a =
[[ 36.9  35.6 -15.6 -13.1  54.5  62.2  69.7  46.9]
 [ 35.6  53.2  50.7  76.1   1.5 -11.2  43.7  -4.8]
 [ 41.0  24.8  52.0  53.8   4.8  35.2   0.2 -40.1]]
Read off the maximum.
Answer: 76.1
The fourth entry from the end, reading row by row -> 4.8
Read off the 2nd entry on the diagonal from the top-right corner.
Answer: 43.7
Read off the second largest entry.
Answer: 69.7
Read off the bottom-left entry.
Answer: 41.0
The second entry on the main diagonal: 53.2
Read off the entry in the bottom-right corner.
Answer: -40.1
The fifth entry, reading row by row -> 54.5
The first entry, reading row by row -> 36.9
Read off the first entry of the largest entry's row.
Answer: 35.6
The bottom entry of the column that holds the largest entry: 53.8
The entry just right of 4.8 is 35.2
The smallest entry in the first row is -15.6
Read off the largest entry in the last column.
Answer: 46.9
Read off the entry directly above the largest entry.
Answer: -13.1
The third largest entry: 62.2
The entry just right of the largest entry is 1.5

Questions about the array below.
1) Find the 3rd entry in reading order.
2) Find the second largest entry.
3) Find the third smallest entry.
[[  0.0   0.9 -10.6 -28.4   5.2 -11.9 -27.8 -35.9   0.0   9.7   1.1  10.3
    0.0   0.0  -6.8  21.7]
 [  0.0  16.0 -20.4 -12.0  -1.5 -21.6 -14.5 -14.4   0.0  14.1   0.8  -0.3
    0.0  -0.2  -6.4  29.7]
 [  0.0 -16.2 -10.8 -30.6   1.6  -8.3 -25.7   6.9   0.0  13.8  -1.7   5.8
    0.0  -0.2   0.6  26.9]
 [  0.0   1.9  -9.7  41.3  -7.4 -10.2  23.3  21.5   0.0   4.6  -3.3 -12.4
    0.0  -0.6  -4.4   8.7]
 [  0.0  13.7 -12.2   5.1   3.4 -15.6 -17.6 -32.2   0.0  11.3   0.8   6.9
    0.0  -0.1 -10.0  25.9]
 [  0.0  -7.8 -14.1  19.5 -13.1 -13.5  49.6  -2.6   0.0  -8.4  -3.8 -24.3
    0.0  -1.3  -8.8 -19.0]
 [  0.0 -15.4  21.8  37.1  10.6  19.9 -16.3   4.8   0.0   0.0  -1.5  17.2
    0.0   0.4   1.5   2.1]
 [  0.0  -7.4   7.9  -7.4  -8.1  12.9  23.7  57.2   0.0  -9.2  -0.7 -13.9
    0.0   0.2  14.8 -23.5]
 [  0.0  41.9  -7.4 -16.1  -6.7  -8.4  16.9  -8.5   0.0  -7.5   5.5 -12.3
    0.0   0.5   2.2 -15.3]
 [  0.0  12.8  22.8 -21.9   8.4  22.8 -20.1   2.8   0.0  -9.2   5.3  13.5
    0.0   1.3  12.5 -18.0]
 [  0.0   4.0 -12.3  10.9   0.2 -13.0 -14.5   5.3   0.0  15.1  -1.3   2.7
    0.0  -0.2  -4.0  31.5]
 [  0.0 -33.3   9.8  -7.5   2.0  11.9   3.7   0.7   0.0  -6.7  -3.0   2.4
    0.0  -0.4   1.1 -15.0]]
1) -10.6
2) 49.6
3) -32.2

B =
[[-66.6  52.1  -8.0  -9.6 -27.8  16.9   5.8  -2.3   5.2 -11.7  73.4 -49.9
   35.0   0.9]
 [ 43.0   3.0 -42.7  24.4  29.0 -14.2   4.0  46.2 -29.2 -24.7   0.5   6.7
    0.7   9.9]
 [-53.5   5.1  52.4 -10.8 -14.3  36.8 -12.3   3.2  24.2   3.0  46.9   0.4
   19.7 -17.3]
 [-14.1  -0.1  37.3 -18.0  -6.6  35.0  -8.3  29.8   2.2  -9.8  -3.2  16.0
   -5.5  13.4]
 [  0.8  11.4 -42.1 -10.9  13.2  -9.5  22.6  35.0  -5.5 -23.5   2.6   4.4
   41.4  -4.0]
 [-38.3  52.3 -20.8   3.1 -21.8  15.6  23.8  12.3   0.3 -11.1  69.0 -48.4
   39.2 -11.8]
 [  3.4   7.6 -36.9 -12.2 -24.0   3.0  15.3 -11.6   0.9 -42.0 -15.6  12.2
  -15.3  24.1]]
Find the entry just left of -42.7.
A: 3.0
Find the second largest entry.
A: 69.0
The entry just left of 4.4 -> 2.6
Find the 1st entry in reading order.
A: -66.6
The entry just right of -20.8 is 3.1
The entry just right of 2.6 -> 4.4
Find the entry just left of -27.8.
A: -9.6
The entry just left of -17.3: 19.7
Find the entry just left of 3.2.
A: -12.3
Find the entry just right of 52.1.
A: -8.0
Find the maximum.
A: 73.4
Find the entry just left of 0.3.
A: 12.3
The 2nd smallest entry -> -53.5

m = [ 36.1 -48.7 -27.5  -0.3 -36.8  -7.0   0.3  -7.8 -59.5 -39.2  41.6]
Which number is the entry just right of the centre entry? 0.3
The entry just left of the largest entry -> -39.2
The maximum -> 41.6
